Each row below holds a small network's activations on one record, seen along a few directions.
Each row is followed by the record's values for the fields J, E, U, M, K, G.
A field that a record lacks is written missing.
The largest differences between rows may come from other fields.
(in the rows, 500 means zero)
Random noise pushes rows far along 16 fixed directions. That doesn't count. These rows show it; they differ only by the noise:
[338 343 398 452 576 557 423 593 685 503 603 458 431 514 627 631 581 339
 615 550 561 475 272 536 468 517 568 666 468 349]
[449 725 499 524 238 426 375 479 401 323 615 543 371 698 483 411 375 562
 620 503 484 531 387 689 403 657 529 447 537 570]
[613 773 523 414 402 543 627 446 572 474 761 522 707 626 317 217 373 494
 509 570 721 332 593 560 473 464 498 538 579 378]
[486 446 791 419 387 370 409 619 626 395 489 475 394 344 655 339 413 641
 614 158 692 380 532 531 514 534 447 481 398 545]
[439 526 411 525 464 546 539 615 568 409 551 509 448 558 447 446 444 431
 494 521 598 405 463 489 413 461 601 442 447 496]
[608 447 582 475 593 396 691 839 358 624 611 352 791 845 283 658 457 152
 441 406 392 381 432 172 637 569 578 679 721 642]
[438 656 503 293 364 552 486 285 532 569 526 419 590 318 411 350 540 466
 373 399 910 510 493 507 663 528 671 510 260 412]
[585 543 713 423 491 468 404 420 660 397 662 631 580 390 399 544 325 469
 570 518 564 262 447 511 346 380 368 436 670 407]
[496 461 630 435 579 603 477 617 334 451 424 510 629 461 593 496 363 402
 429 327 523 313 507 617 510 554 290 493 538 590]
[388 440 532 492 454 686 444 489 381 625 591 499 527 598 186 488 504 527
 631 654 182 453 478 348 748 510 321 328 617 552]
[402 638 507 397 434 624 445 408 380 487 323 524 455 203 549 394 606 484
 361 542 602 523 417 393 296 466 486 323 447 681]
[484 405 562 461 631 480 421 484 305 502 509 517 848 589 529 764 376 356
 447 477 427 475 509 553 576 581 343 660 730 536]
[374 381 235 614 601 647 568 610 543 594 452 405 337 557 563 554 741 409
 473 657 316 635 382 537 517 464 564 604 400 472]
[455 487 911 359 570 260 577 502 640 625 643 571 141 464 533 265 729 425
 620 402 712 584 615 424 548 482 500 503 643 448]
[304 622 373 547 517 540 514 489 565 443 593 622 307 453 577 529 668 370
 391 657 495 539 477 617 394 428 410 729 601 319]
[342 231 302 504 515 763 557 626 660 559 294 542 497 500 479 568 482 523
 518 589 370 433 563 421 509 390 675 429 264 419]
[688 494 517 631 611 510 590 653 493 491 541 450 409 644 284 452 475 500
 443 368 369 461 468 742 712 398 571 359 266 541]
[615 636 637 374 558 525 546 611 543 522 504 477 277 420 474 298 637 353
 497 435 644 456 229 536 329 442 669 287 322 626]

[677 550 553 593 602 370 672 693 739 411 684 569 471 701 448 219 493 676
 657 432 583 534 622 637 513 323 633 541 363 369]
(J j1; E missing; U u3; M m1; K k3; G g13)
[405 427 369 419 420 680 404 585 435 513 429 358 641 486 732 522 488 440
 591 506 416 476 329 452 415 694 440 621 468 593]
(J j2; E missing; U u3; M m1; K k2; G g10)
[554 586 523 384 459 641 567 380 463 598 358 525 395 432 462 541 523 314
 279 495 518 401 392 654 422 492 588 455 350 431]
(J j4; E missing; U u3; M missing; K missing; G g10)
[575 380 536 566 525 538 438 497 369 550 376 457 604 476 369 597 452 568
 502 483 208 587 541 401 665 495 416 337 467 679]
(J j2; E missing; U u3; M m1; K k3; G g4)
[451 580 554 428 300 308 696 491 478 659 434 599 502 861 649 545 616 409
 519 658 345 714 720 336 307 661 673 915 827 393]
(J j2; E missing; U u3; M missing; K missing; G g14)
[575 323 466 569 612 489 631 317 425 722 522 399 367 731 474 590 541 343
 560 674 397 597 546 528 561 594 445 472 722 431]
(J j3; E e1; U u3; M missing; K missing; G g4)
[386 352 307 508 372 527 277 515 459 533 390 368 670 536 604 699 548 728
 757 582 222 697 271 354 564 652 599 560 419 620]
(J j3; E e2; U u2; M missing; K missing; G g14)
[561 292 737 506 564 417 394 466 550 510 326 606 549 439 582 669 468 669
 588 505 225 535 544 493 351 436 425 395 627 586]
(J j4; E missing; U u1; M missing; K missing; G g14)
[560 471 386 612 613 592 675 548 639 480 479 585 447 492 532 411 515 490
 436 682 404 454 760 509 372 345 444 529 551 463]
(J j1; E missing; U u2; M m1; K k2; G g10)
[439 255 442 702 521 470 628 546 456 489 373 232 180 432 750 556 449 276
 275 209 701 376 707 605 656 632 288 647 500 503]
(J j1; E missing; U u1; M missing; K missing; G g4)
[480 632 331 584 510 529 630 485 375 549 416 547 583 508 360 681 586 406
 196 555 336 581 585 494 628 411 506 749 487 412]
(J j1; E missing; U u2; M missing; K missing; G g4)
[444 425 451 608 573 535 475 618 727 406 778 602 645 554 254 468 384 686
 658 551 429 356 665 538 777 309 407 532 496 296]
(J j1; E missing; U u1; M missing; K missing; G g4)
[463 420 283 655 595 392 599 550 669 605 599 278 336 507 636 358 831 598
 589 604 566 763 478 447 545 476 621 625 461 499]
(J j3; E e2; U u1; M missing; K missing; G g4)
[447 331 446 553 366 461 461 446 752 434 504 463 614 391 622 727 302 529
 513 477 560 305 613 357 407 475 388 785 644 246]
(J j2; E missing; U u2; M missing; K missing; G g13)
[338 423 427 454 321 529 326 336 528 543 503 417 510 408 548 588 533 617
 688 589 433 572 350 255 496 577 424 539 590 463]
(J j3; E e2; U u3; M m2; K k2; G g13)
[450 661 530 459 340 529 356 450 399 440 464 583 407 485 483 515 462 588
 520 378 368 486 432 678 705 590 450 566 341 454]
(J j3; E e2; U u2; M m1; K k3; G g14)
[444 554 617 221 651 505 445 404 434 536 438 675 669 295 509 545 509 363
 467 552 739 497 477 317 371 460 565 394 571 528]
(J j3; E e1; U u2; M m1; K k1; G g4)
[436 498 444 633 480 339 340 429 279 393 522 420 537 581 494 600 437 587
 501 506 477 641 470 528 564 635 519 374 581 744]
(J j4; E missing; U u2; M m1; K k3; G g10)
[291 419 478 333 588 682 531 762 369 608 447 565 486 629 450 541 579 272
 522 526 420 400 348 370 591 592 603 455 479 557]
(J j3; E e2; U u1; M missing; K missing; G g10)
[540 394 563 388 524 561 417 292 408 658 465 541 514 610 407 708 434 398
 593 561 358 520 387 626 639 591 508 442 520 406]
(J j3; E e2; U u3; M missing; K missing; G g4)
[242 381 370 623 584 579 511 743 560 460 374 637 346 405 676 613 639 555
 482 500 232 497 596 440 449 413 346 702 549 417]
(J j3; E e1; U u1; M m1; K k1; G g4)
[620 607 713 573 424 363 405 291 571 469 474 651 494 198 385 494 563 833
 553 574 264 584 596 347 386 263 251 397 674 516]
(J j3; E e2; U u3; M missing; K missing; G g13)
[308 413 312 494 632 649 544 464 450 535 597 410 476 519 808 309 564 359
 565 693 734 538 663 552 493 691 314 617 670 481]
(J j2; E missing; U u2; M m1; K k4; G g10)
[411 514 531 421 432 419 442 568 628 358 664 604 446 571 454 664 312 162
 391 403 752 286 492 559 544 578 630 633 499 356]
(J j2; E missing; U u1; M m1; K k4; G g10)
[570 355 289 608 474 638 498 582 513 513 465 259 574 575 694 392 450 582
 652 571 456 465 393 457 338 591 480 469 491 626]
(J j2; E missing; U u3; M m1; K k3; G g13)
[689 511 522 525 517 514 534 161 580 684 527 417 568 352 444 519 592 608
 473 669 406 579 565 497 530 421 338 589 640 356]
(J j2; E missing; U u2; M missing; K missing; G g13)
[356 557 407 643 407 381 400 457 482 394 469 644 313 503 518 676 620 538
 463 719 253 692 515 472 330 471 554 528 673 598]
(J j1; E missing; U u1; M missing; K missing; G g10)
[416 439 535 558 658 524 649 904 674 423 554 659 210 563 487 320 569 509
 595 412 468 373 532 535 515 321 527 444 372 385]
(J j3; E e2; U u3; M missing; K missing; G g4)
[685 568 598 427 654 524 393 387 555 536 511 577 773 268 284 603 566 621
 421 418 424 588 390 599 740 252 530 505 221 419]
(J j1; E missing; U u3; M m1; K k3; G g13)
[216 347 504 380 430 627 466 650 314 652 440 429 434 623 521 441 608 405
 726 615 371 562 407 124 527 693 480 405 651 701]
(J j1; E missing; U u3; M missing; K missing; G g4)
[660 581 518 513 434 454 626 559 671 571 487 504 482 634 599 419 596 594
 544 558 310 551 470 642 323 457 625 692 450 404]
(J j4; E missing; U u3; M missing; K missing; G g10)
[795 606 596 566 603 453 695 575 540 516 556 445 309 644 758 243 501 463
 564 508 481 397 570 811 275 566 389 574 648 507]
(J j2; E missing; U u2; M missing; K missing; G g10)
[659 489 545 464 590 466 465 496 665 413 711 497 882 512 502 478 297 655
 668 459 623 379 523 623 551 437 419 638 541 337]
(J j1; E missing; U u2; M missing; K missing; G g4)
[651 544 571 524 547 451 533 485 407 481 499 410 684 473 610 464 491 523
 453 430 541 536 472 550 373 500 331 601 610 570]
(J j1; E missing; U u3; M missing; K missing; G g13)
[451 481 328 586 215 426 668 620 579 467 418 312 591 642 629 470 358 533
 426 351 645 435 766 259 523 627 618 741 494 498]
(J j3; E e1; U u1; M m1; K k2; G g14)

Which values does each new row have?
[519 711 505 511 319 480 601 743 509 441 494 557 489 638 720 291 497 606
 581 535 299 408 556 441 247 591 450 762 678 556]
(J j2; E missing; U u2; M m1; K k3; G g10)
[568 786 603 568 434 452 558 558 298 420 507 591 319 500 309 445 456 429
 347 503 381 376 459 477 387 456 365 344 637 637]
(J j4; E missing; U u2; M missing; K missing; G g4)
[672 454 638 513 585 274 529 577 556 529 586 569 838 640 411 652 408 582
 573 472 362 492 626 414 570 438 532 667 713 493]
(J j3; E e2; U u1; M missing; K missing; G g4)
[607 606 393 539 462 475 617 313 506 570 574 355 565 388 279 506 475 447
 332 516 690 433 539 350 641 437 502 495 501 428]
(J j3; E e2; U u2; M missing; K missing; G g4)
[472 491 303 579 621 805 484 614 286 330 417 558 611 542 452 554 258 386
 353 506 464 280 449 771 475 485 364 301 405 573]
(J j1; E missing; U u1; M missing; K missing; G g4)
[558 480 175 674 538 595 606 400 567 399 552 398 593 584 491 553 409 408
 406 730 625 472 531 542 285 441 558 464 561 472]
(J j1; E missing; U u1; M missing; K missing; G g14)
[552 223 618 478 812 526 572 748 662 497 565 508 605 545 530 385 476 518
 658 470 637 395 521 464 421 353 519 340 505 530]
(J j1; E missing; U u1; M missing; K missing; G g13)
[423 407 701 315 563 524 409 373 132 687 450 419 781 490 347 582 462 451
 514 437 504 533 567 264 865 696 360 374 665 669]
(J j2; E missing; U u2; M missing; K missing; G g14)
[558 501 569 613 635 364 597 863 408 460 448 431 492 479 553 401 596 636
 440 195 418 527 538 511 712 454 431 595 378 634]
(J j3; E e2; U u2; M missing; K missing; G g4)
[343 592 630 334 303 488 503 593 393 443 414 710 498 681 557 397 386 549
 602 449 522 465 617 464 419 645 568 506 565 500]
(J j3; E e2; U u1; M missing; K missing; G g14)
[576 536 435 656 397 414 549 602 500 373 584 478 705 617 270 526 302 605
 449 494 440 391 623 369 511 423 518 459 596 596]
(J j1; E missing; U u1; M missing; K missing; G g4)
[821 774 581 558 406 368 543 247 364 573 486 400 422 538 500 354 589 618
 477 570 390 692 498 673 417 574 490 449 560 634]
(J j2; E missing; U u2; M missing; K missing; G g14)
[404 540 303 534 394 723 656 499 482 571 438 372 510 469 657 307 585 520
 356 506 559 507 696 533 571 527 360 725 396 423]
(J j1; E missing; U u3; M m1; K k2; G g14)
[475 635 418 603 517 565 540 476 591 396 690 609 738 376 261 398 475 663
 389 644 485 398 743 465 601 268 356 518 588 418]
(J j1; E missing; U u1; M missing; K missing; G g10)
[490 387 571 466 744 375 570 601 606 589 522 552 434 462 487 651 668 298
 414 487 570 549 481 434 549 391 660 590 529 426]
(J j2; E missing; U u1; M missing; K missing; G g4)
[451 375 523 454 730 577 680 610 423 654 394 633 657 669 435 550 566 440
 366 555 378 583 723 519 639 402 599 524 472 463]
(J j4; E missing; U u3; M m1; K k2; G g10)
[659 622 578 524 689 564 595 549 294 505 441 569 583 504 481 340 519 496
 420 524 437 495 548 555 418 425 337 336 595 678]
(J j3; E e2; U u1; M m1; K k3; G g13)
